Small tables with named rows and columns. After each table, cells are looked up by row and column.

faka.csv
,mut,pogil,meka,rarisev,visezal
lalom,49.2,46.4,66.0,65.5,35.0
konutuk,53.6,39.6,31.4,42.0,42.3
meziki,51.7,40.8,52.1,26.6,55.0
sudadig,43.6,13.7,37.6,48.7,76.1
faf,66.3,36.5,51.4,44.4,45.1
ruv,23.2,52.2,8.0,63.5,53.1
kig,40.3,48.6,63.6,28.6,57.3

rarisev of sudadig = 48.7
mut of kig = 40.3
visezal of konutuk = 42.3
pogil of ruv = 52.2
mut of lalom = 49.2
pogil of faf = 36.5
meka of faf = 51.4
meka of meziki = 52.1

giz:
fields: lirepus, bubol
kif: [61791, 96347]
tun: [6325, 23343]
vegezaf: [9101, 18924]

kif, lirepus => 61791
tun, lirepus => 6325
vegezaf, lirepus => 9101
tun, bubol => 23343
vegezaf, bubol => 18924
kif, bubol => 96347

dif.csv
,tose,bedo,lazedo,rufe,takit,dudab
deda,6.61,5.34,7.21,5.96,6.77,5.26
kos,5.80,6.60,9.16,6.15,8.63,3.64
tefadaz,5.55,5.83,5.10,5.48,5.78,6.42
lagur,4.39,5.48,2.11,5.63,5.96,0.14
veraz,5.50,5.88,3.91,5.53,5.59,3.46
bez,5.62,6.28,5.98,6.29,7.03,8.10
bam,5.42,5.79,5.81,5.84,6.55,5.74
marorus,5.49,5.99,7.62,5.82,5.54,9.40
tib,5.69,6.00,9.71,6.33,6.83,3.63
vanabav,7.58,6.89,5.78,4.98,5.83,7.91
fati,4.36,4.96,1.77,5.85,6.40,-7.68
poraduz,4.43,5.26,6.08,5.22,6.20,9.95

lazedo of fati: 1.77
dudab of kos: 3.64
bedo of kos: 6.60
takit of vanabav: 5.83
tose of tefadaz: 5.55
dudab of veraz: 3.46
tose of deda: 6.61
bedo of bez: 6.28
lazedo of vanabav: 5.78
bedo of marorus: 5.99
bedo of veraz: 5.88
lazedo of tefadaz: 5.10
tose of bam: 5.42
tose of marorus: 5.49
tose of bez: 5.62
lazedo of bam: 5.81

mususi:
|  | kotumud | dep | ravuni | motiz | sipe | duvapo | mesiru | deluz |
|---|---|---|---|---|---|---|---|---|
| fefonod | 47.55 | -34.29 | 37.33 | 0.30 | -17.92 | 18.21 | 44.90 | -43.20 |
| zanagog | -22.23 | -44.31 | -30.56 | -38.62 | 18.52 | -8.29 | 76.29 | 34.98 |
| dizi | 43.32 | 19.31 | 51.19 | 0.29 | -16.75 | -51.89 | -28.77 | -35.44 |
| lonegi | -30.03 | -18.01 | -34.42 | -8.83 | 45.08 | -20.81 | 65.27 | 58.18 |
| niz | 35.50 | 29.58 | 49.73 | -44.42 | -13.35 | -28.21 | -37.19 | -40.47 |
| pasi | 49.21 | -24.58 | 38.19 | 36.46 | 45.71 | 13.11 | 88.71 | -20.69 |
| bigatab | -33.91 | -22.31 | -39.24 | -26.13 | 39.81 | 6.67 | 68.52 | 54.85 |
| zuribas | 42.70 | 48.07 | 56.79 | 5.63 | -3.83 | -42.07 | -51.46 | -31.91 |
| todaku | 12.21 | -14.09 | 0.36 | 67.55 | -22.98 | -24.21 | 7.26 | 17.20 |
| feli | 63.37 | 2.30 | 56.47 | 66.38 | -12.54 | -3.68 | 5.24 | -40.84 |
| ziboger | 60.02 | -14.10 | 52.42 | 30.54 | -25.12 | 5.83 | 14.47 | -50.15 |
| finirap | -3.15 | -38.78 | -22.30 | 38.96 | -11.54 | 39.55 | 52.84 | 25.73 |
| sudesu | -28.35 | 52.89 | -17.68 | -16.30 | 40.61 | 42.63 | -17.54 | 46.79 |
| vafikon | 80.79 | 3.91 | 81.35 | 29.67 | -8.31 | -33.58 | 4.88 | -68.39 |

feli, kotumud => 63.37
sudesu, sipe => 40.61
bigatab, motiz => -26.13
zanagog, motiz => -38.62
dizi, mesiru => -28.77
feli, mesiru => 5.24
Row with the largest ravuni: vafikon

